[[ 27.3  16.9 -37.4 -27.7]
 [ -7.1   7.6  35.9 -64.4]
 [ -8.0  -7.9 -29.7 -25.3]
 [ -8.6 -17.3  14.4  -8.5]
 [-13.4  -4.4 -12.0   3.0]
 [ -3.8  -9.0  -3.7  46.2]
 [  9.2  12.6  61.2  46.1]
 [ 26.1 -30.4 -10.7 -39.3]
 [-20.8  -7.2  -3.8  -9.4]
 [-15.6  10.3  20.2   3.6]
 [ 12.0  14.8  23.0 -16.7]
 [ 13.0 -19.6 -32.7   9.2]]
Rows and columns are numbered from 0.
The entry in row 1 and column 0 -> -7.1
The entry in row 0 and column 0 is 27.3
The entry directly above the largest entry: -3.7
Find the entry directly above the smallest entry.
-27.7
Find the entry just right of 35.9.
-64.4
The entry at row 1, column 1 is 7.6
The entry directly below the largest entry is -10.7
The entry just left of 46.1: 61.2
Find the entry in row 0 and column 1.
16.9
The entry in the bottom-left corner is 13.0
The bottom entry of the column that holds the smallest entry is 9.2
Find the entry directly below -7.1.
-8.0
Find the entry in row 2 and column 1.
-7.9
Find the entry directly above -9.4.
-39.3
The entry directly below 14.4 -> -12.0
Find the entry directly above 35.9.
-37.4
Find the bottom entry of the column that holds the largest entry.
-32.7
Find the entry directly below -8.0.
-8.6
Find the entry in row 2 and column 2.
-29.7
Find the entry directly above 13.0.
12.0
Find the entry directly above 12.0.
-15.6
The entry directly above 3.6 -> -9.4
Find the entry just right of 7.6.
35.9
Find the entry directly below -4.4.
-9.0
The entry directly below 3.0: 46.2
The entry directly below 12.6 -> -30.4
The entry directly below -17.3 -> -4.4

[[116, 116, 116, 146, 71, 119, 140, 150, 133, 103, 155, 182, 82, 161],
 [78, 121, 67, 81, 119, 103, 87, 113, 66, 119, 113, 66, 106, 42],
 [105, 94, 174, 127, 147, 98, 151, 189, 91, 137, 160, 145, 128, 105],
 [57, 87, 117, 76, 128, 56, 72, 132, 64, 131, 122, 139, 65, 125],
 [109, 162, 79, 90, 145, 143, 93, 116, 107, 138, 117, 90, 133, 72],
 [151, 116, 70, 138, 53, 143, 126, 77, 138, 80, 78, 134, 111, 158],
 [151, 97, 187, 178, 136, 126, 204, 189, 90, 146, 156, 140, 178, 154],
 [129, 163, 66, 108, 116, 167, 116, 125, 113, 121, 111, 108, 136, 83],
 [66, 107, 159, 67, 179, 79, 71, 139, 120, 136, 112, 63, 128, 81],
 [131, 110, 126, 110, 134, 111, 100, 49, 124, 112, 69, 66, 134, 118],
 [119, 130, 187, 102, 202, 117, 107, 131, 127, 160, 128, 100, 150, 125]]
Which number is the bottom-left entry?
A: 119
The entry directly below the largest entry -> 116
The first entry on the main diagonal -> 116
The entry directly below the smallest entry: 105
Which number is the largest entry?
A: 204
The 4th entry from the end, reading row by row -> 128
The entry just right of the largest entry: 189
Which number is the last entry of the smallest entry's row?
A: 42
Which number is the last entry in the row that holds the largest entry?
A: 154
Which number is the 3rd entry from the end, reading row by row?
A: 100
The 5th entry in reading order: 71
Which number is the third entry on the diagonal from the top-right corner?
A: 145
The entry in the bottom-right corner -> 125
The entry just left of 182 is 155
The entry directly above the largest entry: 126
The first entry on the diagonal from the top-right corner -> 161
Which number is the entry just left of the smallest entry?
A: 106
The entry just left of the largest entry -> 126
The entry directly above 147: 119
Which number is the 3rd smallest entry?
A: 53
The entry just right of 57 -> 87
The second smallest entry is 49
Which number is the 2nd largest entry?
A: 202
Which number is the entry just right of 202?
A: 117
Which number is the largest entry in the first row?
A: 182
Which number is the fourth entry, reading row by row?
A: 146
The entry just left of 147 -> 127
The entry just left of 49 -> 100
Which number is the entry directly below 182?
A: 66

Questions about the row below.
1) Which number is the minimum?
2) Which number is the centre entry?
3) Which number is the entry just left of the smallest entry?
172,-637,-510,-512,638,-789,-187,-202,-536,-966,666,-552,340,208,59
1) -966
2) -202
3) -536

B = 19.4,-10.8,-23.1,-7.8,32.0,1.0,-6.5,41.6,66.6,-33.5,-18.7,-6.7,-53.6,-24.4,25.8,-60.4
The entry just left of -10.8 -> 19.4
The 3rd entry from the right -> -24.4
The entry just left of 41.6? -6.5
The second entry from the left: -10.8
The 2nd entry from the right is 25.8
The fifth entry -> 32.0
The entry just left of 32.0? -7.8
The entry just right of the largest entry -> -33.5
The 1st entry from the right? -60.4
The entry just left of -33.5 -> 66.6
The third entry from the left: -23.1

[ 19.9  48.5  42.2  63.5  68.4 -42.7  62.6  33.4 -31.3  15.8]
Report the entry just left of the largest entry.
Answer: 63.5
Report the smallest entry.
Answer: -42.7
The entry just left of 15.8: -31.3

Questions about the table below. Rows and columns are numbered from 0.
1) Find the entry in the top-right corner.
2) Find the entry at row 1, column 1.
3) Find the entry directly below the largest entry.
4) Find the entry in row 1 and column 2.
5) Find the entry in row 2 and column 2.
6) Find the entry in row 0 and column 1.
[[53 68 26 49 26 33 54 62 51 51 52 51 35]
 [53 73 22 51 26 26 56 65 46 50 59 52 30]
 [55 76 18 49 23 27 56 67 54 53 52 52 31]
 [45 27 71 44 39 69 41 34 56 49 33 45 66]
 [44 35 63 48 39 57 44 39 43 44 49 46 56]
 [44 28 71 46 41 65 42 34 47 46 42 45 62]
 [41 19 80 46 44 71 40 29 45 44 41 44 67]
 [43 25 73 46 41 68 41 32 48 46 40 44 64]
 [56 54 37 37 22 59 48 52 88 66 12 48 57]
 [52 65 29 49 28 35 53 60 50 51 52 51 37]
 [53 70 25 50 26 31 54 63 50 51 54 52 34]
 [41 43 58 58 44 38 49 45 11 32 82 48 39]]
1) 35
2) 73
3) 50
4) 22
5) 18
6) 68
